These are the activations of a small neural network, seen along a few directions. Each row is one input.
In each table, some parts of the input vary, and every possible input appears once, in random order.
A made-up example of a description, with smaller parts first: one of 8 places around a ring, together with either a single point or (one of 2 separate values, together with one of 4 places along a line) or one of 11 places along a line.
Shared parts are said once, and a part with two or three values counts as separate values.

Other details of the inputs shift rows strongly along two fixed directions, in all tables alike. That doesn't count.

A family of inputs:
R1: [ 15  12 -30   3   4   5  33  -9   9 -10   8   7   5]
R2: [  6  -2  14  -6 -11  11 -33  19  13   1  -3  -6  -2]
R3: [  9   9  -4  -3   9  -1  23  18  -6  -1   2 -13   5]
R4: [  4 -22  -9   5   8 -16  13 -36  -6  -2  29  -5   9]
R5: [ 13   0 -10  10   5 -29  11 -21 -27 -11  10  15   2]
R6: [ 14  -3  -2   0   9   2  41  -4   4  -2  22 -11  19]
R7: [-10 -20  -3   6  -8  -6 -55 -24  -1  -3   3   5 -18]
R8: [-17   5  13  -1 -11   6 -18   9   1   2 -27  17 -10]
R9: [  1  21  24 -11 -12  16   4  40   4   5 -23   1   4]
R10: [ 17  -2 -11  -9   8  -3  35   6  -3   5  14 -14  15]
R11: [-16 -29   9  -4   0 -14 -56 -14 -11  10  -3  -5 -16]
R12: [  9  23  12  -6  -8  25  -4  40  20  -1 -13  -6   2]
R13: [-11  26  13   6   5  19  17  23  16  -1 -13   0   0]
R14: [  7  13  -5   5   2   0 -14   5   2 -10  -2   6  -6]
R15: [ 13 -23  10   2  -6 -24 -20 -17 -23  -3  11   5   5]
R16: [-29  10  15  -5  -5  30   1  13  27  10 -16  -6  -3]
R17: [  0  12 -24   1  13   1  42  -3   2  -1   0  -4   2]
R18: [-16   9   2  10   4   8  12  -4   9  -3  -8   4  -4]
R19: [  4 -18 -18   2  -4 -20  11 -35 -21  -3  13  13   2]
R20: [  9  -5 -20  11  18 -31   8 -22 -27 -10  12   0  -4]
R21: [ 13   6 -12 -14  -6  17  22   8  23   6   8  -6   9]
R22: [-16  -2  -8  -6   0  11   1   3   6  13 -11  -6  -6]
R23: [-10 -13  27  17   1 -13 -49  -4 -15  -7   2   0 -11]
R24: [-10  -8  19 -13 -16   6 -25   8   3  15 -14   7  -1]
Each input here is: one of 4 separate values, together with one of 6 places around a ring.
Question: Changing only the choice among 4 separate values turns R14 into R13. The same change can be made to R7. Which row results?
Answer: R16
Question: Change only the choice among 4 separate values in R23. List by row number the other rows that result.
Answer: R3, R9, R12
Question: Change only the place on the ring of 6 in R17. List by row number the other rows that result.
Answer: R3, R10, R11, R20, R22
Question: Change only the place on the ring of 6 in R24. List by row number the other rows that result.
Answer: R5, R8, R9, R15, R19

A family of inputs:
R25: [-7  8  5 -8  2 14 15 15 14 10 -7 -2  2]
R26: [ 11  -4  -5   7   2  -9  12  -9 -12  -9  12  -2   4]
R27: [ -6  -1   2   1  -5  18 -18  15  19   6 -15  -2  -4]
R28: [ -4 -14   1  12   3 -18 -22 -24 -11  -4   8   5  -6]
R29: [  7  -5  -7   2   6 -13  -3  -9 -12  -4  11  -1  -3]
R30: [12 13 -8 -3  5  2 40 10  1  1  0 -2 14]
R31: [ 2 12 11 -6 -8 11 -6 20  9  2 -9  1  2]
R32: [ 16   1 -15   1   6  -6  38  -7 -10  -9  15  -3  12]
R33: [ -2 -12  -2  11   4 -15  -8 -20 -10  -5   6   6  -4]
R34: [ -1 -16   1  10   4 -19 -24 -23 -10  -4   9   4  -4]
R35: [-10   4  17  -4  -8  11 -16  21   4   5 -17  -4  -2]
R36: [ 5  6  3 -7 -3  4  5 13  1  4 -1  0  2]
R37: [-6  8  1 -8  0 14  4  9 15  4 -5 -3 -1]
R38: [ 1  9 -8 -3 -2 11 29  1  9  2  1  3  4]
R39: [-5  1 -5 -4 -2  9 19  2  7  4 -2 -5  5]
R40: [-14   8  11  -6  -3  16  -1  18  15  13 -18  -2  -3]
R41: [10 10 -3  3  4 -1 26  6 -3 -4  2  1  8]
R42: [ -2   8 -13  -5   4   9  26   1   9   5   0  -5   3]
R43: [-15   0  13  -9  -7  13 -21  11  10  11 -13   2  -8]
R44: [10  9  1  1  4  0 14  9  2 -2  2 -1  9]
R45: [-17   1  11  -5  -6  17 -10  13  11   5 -15  -2  -5]
R46: [  4   7 -13  -1   5   4  22  -6   8  -2   7  -3   5]
R47: [ 4  7 -7 -5 -2  9 19  0 11  2  2  1  7]
R48: [ -9   3  23   5  -4   1 -38  14  -1   2 -14   3  -9]
R49: [ 14  -1 -18  -5   4  -4  34 -15   1  -2  17   1  11]
R50: [-12  11   3  -2  -2  17   3  12  14   3 -11  -1  -5]
R51: [ -1  13   8  -8  -5  18  14  25  10   8 -11  -8   5]
R52: [  5   0 -17   6   7  -7  19 -20  -3  -6  15  -1   2]
R53: [ 18 -12 -14  11   3 -13  -7  -9  -7  -8  11   0   3]
R54: [ -6   4  13  -3  -8   6 -19  15   1   0 -14   6  -6]
R55: [  7  -9  -1   8  -2 -17 -14 -14 -17  -9   8   7  -4]
R56: [  5   1 -24   0   7  -4  36 -15  -1  -3  11  -2   8]
R57: [-17  -2  15   1  -8  12 -22   8   7   3 -12  -1  -9]
R58: [ -2 -13  -7   3  -1 -11  -9 -22 -10  -4   6   8  -4]
R59: [ 9  2  2 -5 -3 -1  0  6  1 -2  2  2  3]
R60: [14  8 -4 -2  1  4 27  7  3 -4  9 -7 12]
R61: [ -5 -17  -4   8   3 -19 -14 -23 -13  -1   4   4  -3]
R62: [ -8  13   3  -6   0  18  22  17  16   6 -13   1   4]
R63: [-12   3  14   0  -3   4 -34  13   0  -2 -17   2 -13]
R64: [  5 -11  -3   4  -3 -19 -16 -14 -18  -5   5   5  -2]
R65: [  8 -16   3   4   1 -18 -21 -14 -15  -7  12  -1  -1]
R66: [-12  -1  14  -7  -6  14 -16  11  13   6  -9  -4  -3]
R67: [  4   6 -14  -7   0   7  34  -2   7   7   3  -1   8]
R68: [ -7 -13  -8   7   4 -13 -17 -23 -11  -7   5   4  -9]
R69: [-12   1  13  -3  -6  15 -17  11  13   5 -10  -4  -3]
R70: [-11   5  16   3  -4   6 -32  14   1  -1 -15   2 -14]
R71: [  3  -9  -1  11   4 -20 -26 -18 -17 -10  10   2  -9]
R72: [ 12  -3  -9   1   7 -13   4 -10  -8  -8  13  -1   2]
R73: [-10   8  10  -4  -4   9 -18  19   5   3 -18  -2  -7]
R74: [ 10  -3  -6   5   7 -14  11  -8 -13  -8   6   4   5]
R75: [-8 -6  3 -4 -1  6 -2  0  4  6  1 -4 -1]
R76: [  3  11 -17  -9   7  11  43   3  12   4   7  -5   8]
R77: [ -1  -3   6  -1  -6  -4 -20   3  -7   3  -6   2  -5]
R78: [ -9   4  19  -1  -4   5 -26  19   2   8 -19   0  -6]
R79: [ -3 -16  -6   3   1 -10  -6 -20  -9   1   8  -3  -2]
R80: [ -3  10   4  -4  -1   8  -2  16   5   4 -10  -4  -4]
R81: [ 15  -4  -9   8   4 -14  15 -15 -13  -9  19  -3   7]
R82: [ -1  -5  11  -2  -2  -2 -16   6  -6   2   0  -4  -3]
R83: [ -1 -12  -5   8   2 -11  -5 -22  -8  -5  13  -1  -1]
R84: [ 10  -5  -6   7   6 -17 -11 -15 -12 -10  12   0  -2]
R85: [  3 -17   4   8   5 -25 -28 -16 -22  -3   9   4  -5]
R86: [ -9   5   0  -8  -7  14   6   8  11   8 -12   2   1]
R87: [  9  10 -10  -7   6   8  45   4  13   3   6  -2  14]
R88: [16 12 -5 -5  6  2 36 10  5 -1  6 -2 15]
R89: [ -4 -17  -2  10  -2 -18 -29 -29 -13  -4  10   8  -8]
R90: [ -3   8  14  -1  -9   7 -19  15   4   1 -10   3  -4]
Question: What is each input in this table made of?
Answer: one of 2 separate values, together with either a single point or (one of 4 separate values, together with one of 8 places around a ring)
Question: Changing only the choice among 2 separate values turns R48 into R28. The same change can be made to R78. Which row results?
Answer: R40
Question: Changing only the choice among 2 separate values turns R64 into R86. The same change can be made to R31. Which row results?
Answer: R47
Question: Change only the choice among 4 separate values in R28. List by row number the other rows that result.
Answer: R52, R83, R89

A family of inputs:
R91: [-16  -5   9  20  13 -10 -22 -10 -13   0  -3   3 -13]
R92: [  8 -13 -19  -1 -10   0  12 -16   3  -1   7   4  12]
R93: [  9   5  16 -13   1   3  15  24  -5   8  -6  -8  16]
R94: [ 19   7   0   1  14  -6  33  17  -8  -4  16 -14  21]
R95: [ -1  -8  26  -6 -16  -1 -54  29 -15   5 -22   3  -5]
R96: [-14  -8  -8  16  20 -24  -2 -18 -16  -7   4   1  -7]
R97: [  2  -8  -2   7  -3  -8 -28 -11  -5  -5   9 -12 -12]
R98: [-18   6   5  -6   8  25   7  16  24   7  -5  -7  -5]
R99: [  3 -10 -20   1  17 -12  20 -25  -8  -2  29 -13   6]
R100: [ 20   6 -23  10   7   5  32  -6   9  -5  12 -10  10]
R101: [  6  -8 -18  -8 -10   8  27  -6   8   0   7   7   6]
R102: [  1  12  -5   3   9  20  38  13  23  12   4 -13  15]
R103: [ -2 -24 -15  -7   8 -22   1 -39 -20   3  21  -6   2]
R104: [ -6 -29   2  14   6 -29 -36 -34 -20   0  26  -9 -11]
R105: [-18   9  12  -7  -6  24 -41  22  15   1 -19 -12 -16]
R106: [ -1 -20   1   6  -4 -17 -49 -26  -2  -8   9  16 -14]
R107: [ -2 -19 -12  -7   9  -7  16 -27  -3   4  14   0   1]
R108: [  0  -5  -8   6  11 -14  26 -21 -16   5   1   5   1]
R109: [ 14   6 -16  19   7 -20  23 -19 -18 -22  14   1   0]
R110: [ -5  29 -12   2   9  16  34  24  13  -7 -20  -5  -1]
R111: [ -2  29  11  -3  -5   8   5  22  11   0 -18  13  -2]
R112: [-12  -2  10 -13 -22  12 -26  16   7  17 -15  -3  -9]
R113: [-11   2  11   4 -10  22 -36  12  23  -5 -17  -7  -6]
R114: [-16  12  15  -7 -21  20 -11  19  -1   4 -21  11  -5]
R115: [-11  32  23  -7 -12  24 -15  31  15   2 -23  14  -7]
R116: [-18 -19  21   7  -6 -21 -37 -30 -29  -3   1  10 -11]
R117: [-14 -39   9   3  -4 -21 -40 -38 -12   0   8   7 -11]
R118: [-26   9   8  -7 -11  13 -20  29   6  10 -40   9 -13]
R119: [ 16   0 -25  -5  11  -7  19 -20   4  -6  20   9   2]
R120: [ 13  -1 -34 -15  -1   2  44 -10  -4   3  15  -4  12]
R121: [-25   1  28  12  -3   3 -35   1  -8  -3  -6   2 -12]
R122: [ -7  15  -6 -24  -9  40  30  32  29  13 -18   2   2]
R123: [ -3 -12   1   8   4 -28  10 -30 -26  -4   8   8   2]
R124: [ 26 -14  -1  -5  -7 -14   8   5 -17  -4  12   2  11]
R125: [ 33  -8  -7   6   9 -37 -13 -14 -29 -14  22   6   9]
R126: [ -5 -16  -5   7   7  -3   7 -19   5  -5  19  -4   1]
R127: [-12  12  11   9   6   0  14   8   0  -2  -2  -1   0]
R128: [ -2 -17  -2  12  -2  -5 -33 -19   0 -16   7   0 -13]
R129: [  3  29  -8 -22   0  27  22  26  27   9  -7  -3   5]
R130: [ 23  -4   6 -11   3  -7  40   6  -8   3  14  -7  20]
R131: [-18  -5  20 -14 -12   8 -18   7   8  21 -11 -10  -5]
R132: [ 27   0   0   2  13  -7  44   8  -5  -6  27 -13  21]
R133: [ 10  -2 -24   3  11   4  19 -13   5 -14  15  -4  -3]
R134: [ 14 -12 -22   2  -5  -4  18 -14  -4   6  10   3  10]
R135: [-15  12  22   9 -10  11 -37  10  -3 -12 -16   2 -16]
R136: [ 18  13  16  -4  -4  14   5  37   8  -7  -4 -12   5]
R137: [  7  41  -6  -6   5  25  43  31  22   7 -20  10   4]
R138: [ 13  22  29 -15  -9  20  -9  52  19   7 -16   2   5]
R139: [-21   8  14   2   0  -6 -52  13   2   0 -31  17 -22]
R140: [-10 -10   3   8   3   5  -9  -9  13   0   7  -8   5]
R141: [-18  -5   1  -1   7 -12   3  -7  -9   4 -16   4  -5]
R142: [  9 -15 -22  12   2 -25   3 -31 -30  -5   6  15  -5]
R143: [  4  -4   1  -1  -6 -13 -33 -10  -2   5   8   1 -10]
R144: [ 18  23  10  -5   0  16  12  43   6  -7 -10 -14  10]
R145: [  6   3  -5   0  -4   4 -11  -5  18  -2   1   6   5]
R146: [ -9   5   8  18   3   0 -36   3  -6  -7 -18   3 -21]
R147: [ 21   3 -19   4   5  -7  15 -14   6   2  14   4   9]
R148: [ 14   8 -22   0  -4  -9  52  -7 -13  -5   7   9  12]
R149: [-16 -21  18   2  -4  -3 -39 -11   0  16 -10   0  -6]
R150: [ -2   4  -4 -13  -3  21  44   3  24  11  -2  -7  21]
Question: Changing only one part turns R146 into R137. The same change can be made to R97. Which row results?
Answer: R143
Question: Changing only one part turns R142 into R91. The same change can be made to R112. Which row results?
Answer: R104
Question: What is each input in this table made of?
Answer: one of 5 places around a ring, together with either one of 2 separate values or one of 4 places along a line or one of 6 places around a ring
Question: Change only the place on the line of 4 in R146. List by row number the other rows that result.
Answer: R109, R110, R135
Question: Change only the place on the line of 4 in R116. List by row number the other rows that result.
Answer: R108, R123, R141
Question: Start at R93 and move only the place on the ring of 5, one step at a time. The first step leads to R95. Which rows follow, in order?
Answer: R125, R144, R94
